Each row below holds a small network's activations on one input, seen along a few directions.
Each table varies a few parts of the input and shows all the possible inputs, shuffled.
A made-up example of a description, with smaller parts first: one of 4 places along a line, together with either a single point or one of 11 places along a line or (one of 3 separate values, together with one of 5 places around a ring).
Shared parts are said once, and a part with two or three values counts as separate values.

Table:
row 1: [-17,   5, -10, -11,   1, -30,  -2, -28, -14,   7, -29,  -3]
row 2: [ 10,  26,   1,   5,   6,  -3,  17,  22,   2,   8, -14, -24]
row 3: [-18, -23,  14,  12,   0,   5, -11, -25,  14,  -2,   8,  21]
row 4: [16, 12, 19, 17,  3, 23, 12, 22, 14,  2, 13, -5]
row 5: [-24,  27,  12,   2,  17, -17,   5, -17,   9,  -7, -19, -16]
row 6: [-21, -29, -13,  -5,  -6, -23, -11, -31,  -8,   8,  -7,  19]
row 7: [ 17,   5, -21,  -5, -12, -17,   8,  12, -22,  19, -19, -12]
row 8: [ 11, -23,   0,  19, -11,  19,  -2,  14,   5,   8,  18,  13]
row 9: [ 19, -28, -23,   0, -17,  -8,   0,   7, -17,  22,   0,  13]
row 10: [-23,  12,  29,  11,  15,   8,   2, -16,  22, -10,   4,   1]
row 11: [ 29,  16,  -8, -45,   3,  44, -17,  40,  -3, -54,  44,  -5]
Describe the family of inputs behind these rows.
> either a single point or (one of 2 separate values, together with one of 5 places around a ring)

Table:
row 12: [-16,  36,  20, -11,  22,  -2,   4,  -7,  15, -23,  -5, -17]
row 13: [  1, -28, -31, -19, -16, -16, -14, -11, -18,   3,   1,  13]
row 14: [-16,  30,  28,  16,  24,  -6,  12,  -7,  18,  -7, -16, -21]
row 15: [-10, -11, -14, -17,  -6,  -3, -14,  -9,  -8, -11,   4,   7]
row 16: [-13,   4,   4, -18,   7,   7, -12,  -9,   0, -19,   9,   5]
row 17: [ -6,   7,  -5,  13,  -2, -22,   8,  -9,  -8,  21, -28, -10]
row 18: [-14,  -2,  22,  23,   7,   1,   9, -10,   9,  13,  -4,   4]
row 19: [-16,  15,  21, -14,  20,  12, -10,  -7,  14, -35,  14,  -3]
row 20: [ -8,   9, -13, -12,  -3, -18,   2,  -8, -12,   1, -18,  -7]
row 21: [-16,   3,  29,   9,  17,  17,  -5, -12,  28, -22,  17,   5]
row 22: [  3,  -8, -30, -14, -12, -31,   1, -10, -21,  14, -20,  -1]
row 23: [ 56, -21, -35, -18, -27,  19,  -2,  48, -24,  10,  20,   2]
row 24: [-15,  19,   9,  14,  11, -14,  12,  -7,   6,   9, -22, -14]
row 25: [ 38,  14,  -5, -14,  -3,  40,   3,  51,  -2, -16,  31,  -7]
row 26: [ -7, -22,  -2,   6, -10,   4, -10, -14,   4,   5,   6,  18]
row 27: [  4, -12, -22,  12, -11, -36,   6, -11, -17,  33, -31,  -4]
row 28: [-11, -10,  14,   7,   5,  13,  -7, -13,  10,  -7,   9,  15]
row 29: [ -9, -13,   5,  22,  -9,  -9,   6, -11,   2,  25,  -8,   8]
row 30: [-18,  11,  37,  26,  18,   7,  10, -10,  27,  -3,   4,  -5]
row 31: [  2, -30, -12,  19, -18, -23,   4, -12,  -7,  38, -11,  14]
row 32: [-14,  23,   3, -12,  11,  -9,   4,  -7,  -1, -10, -12, -11]
row 33: [  5, -40, -18,   5, -19, -10, -11, -15,  -9,  16,   1,  25]
row 34: [ 45,  -2, -18, -14, -17,  33,  -1,  50, -16,  -5,  24,  -3]
row 35: [ 35,  27,  14, -10,  11,  45,   3,  48,  10, -32,  37, -14]
The inputs of row 15 and row 16 match in every part but one. If row 17 is changed in the same way as row 15 into row 16, which row does it become?
> row 24
Describe the family of inputs behind these rows.
> one of 4 places along a line, together with either a single point or one of 5 places around a ring
Which other rows agree with row 35 in the place on the line of 4? List them by row number.
> row 12, row 14, row 19, row 21, row 30
Start at row 12 and move only the place on the line of 4, one step at a time. The first step leads to row 32. Which rows follow, in order?
> row 20, row 22
Start at row 33 and move only the place on the line of 4, one step at a time. The first step leads to row 26. Which rows follow, in order?
> row 28, row 21

Table:
row 36: [ 14, -14,  -1,  -9,  -8,  31,  -6,  20,  12, -15,  34,  14]
row 37: [ 12,  26, -14, -14, -10,  -1,  14,  27, -12,   4,  -4, -17]
row 38: [-35,  -1,  25,  12,  11, -31,   2, -51,  16,   6, -29,   3]
row 39: [ 25,   2, -29, -19, -17,  -2,   8,  31, -32,   6, -12, -10]
row 40: [  2, -37, -18,   6, -14, -36,  -3, -33, -15,  36, -20,  16]
row 41: [-19, -30,  -1,  18,  -6, -26,   1, -29,  -5,  32, -27,  12]
row 42: [  5,  -3,  18,   9,  10,  37, -12,  17,  11, -19,  31,   8]
row 43: [ -5,  40,  11, -10,  22,  -2,  14,  14,   3, -19, -10, -30]
row 44: [ -5,  15,  24,   3,  23,  37, -16,   5,  29, -35,  27,   2]
row 45: [ 15,  39,  -1,  -2,   7,  -4,  10,  17,   0,  -3,   0, -25]
row 46: [ 21, -30, -16, -10, -15,  34, -14,  24, -16, -11,  29,  20]
row 47: [-29,  -6,   2,  17,  -2, -35,   2, -42,   9,  17, -18,   6]
Describe the family of inputs behind these rows.
> one of 3 separate values, together with one of 4 places along a line
Change only the choice among 3 separate values in row 46. List by row number the other rows that result.
> row 39, row 40
Start at row 46 and move only the place on the line of 4, one step at a time. The first step leads to row 36. Which rows follow, in order?
> row 42, row 44

Table:
row 48: [ 12,  25, -14, -27,   2,  -3,  -3,   5, -14,  -8,  -9, -19]
row 49: [  3, -21, -12, -11, -18,  16, -13,   8, -27,   1,   6,  16]
row 50: [ -3,   9,  16,  -2,  18,   4,  -4,  -2,  33, -31,  14,  -5]
row 51: [-20,  13,  26,  18,  10,  27,  11,   6,  13, -10,   7,  10]
row 52: [-18,  20,  10, -15,  15,   7, -11, -12,  11, -35,   9,   3]
row 53: [-25,  10,  20,   0,  13,  27,   0,  -4,  -1, -25,  -1,   4]
row 54: [-13,   1,  -1,  12,   0, -46,  12, -36, -13,  37, -45, -18]
row 55: [ 12, -15, -25, -27, -14,   5, -24,  -3, -14,  -6,  13,  11]
row 56: [  6, -19,  -9,   9, -23,  18,  -3,  18, -11,  18,  16,  20]
row 57: [-48,  -8,  28,  16,  14, -33,   4, -56,  14,  17, -18,   0]
row 58: [ 10,  19,   3,   9,  -5,  12,  21,  22, -14,  12,  -7,  -9]
row 59: [ 29, -28, -11,  10, -11,   5,  -1,  15,   4,  10,  24,  12]
row 60: [ 24,  18, -11, -11,   4, -15,   9,  19,   6, -10,  -3, -21]
row 61: [  5,   7,  30,  16,  18,  16,   2,   4,  32, -13,  13,   5]
row 62: [ -5,  23,  -9,  -6,  -1,   8,   5,  19, -24,  -1, -13, -14]
row 63: [ 27,  17,   0,   9,   4,  -8,  17,  29,   6,   7,  -1, -11]
row 64: [ 25, -28, -19, -13, -13,   0, -15,   8,   7,  -4,  17,   0]
row 65: [-20, -44, -21,  12, -10, -40,  -6, -41, -11,  42, -22,  18]
The inputs of row 50 and row 60 match in every part but one. If row 53 is changed in the same way as row 50 into row 60, which row does it become?
> row 62
Describe the family of inputs behind these rows.
> one of 3 separate values, together with either a single point or one of 5 places around a ring
Change only the place on the ring of 5 in row 59. List by row number the other rows that result.
> row 49, row 55, row 56, row 64
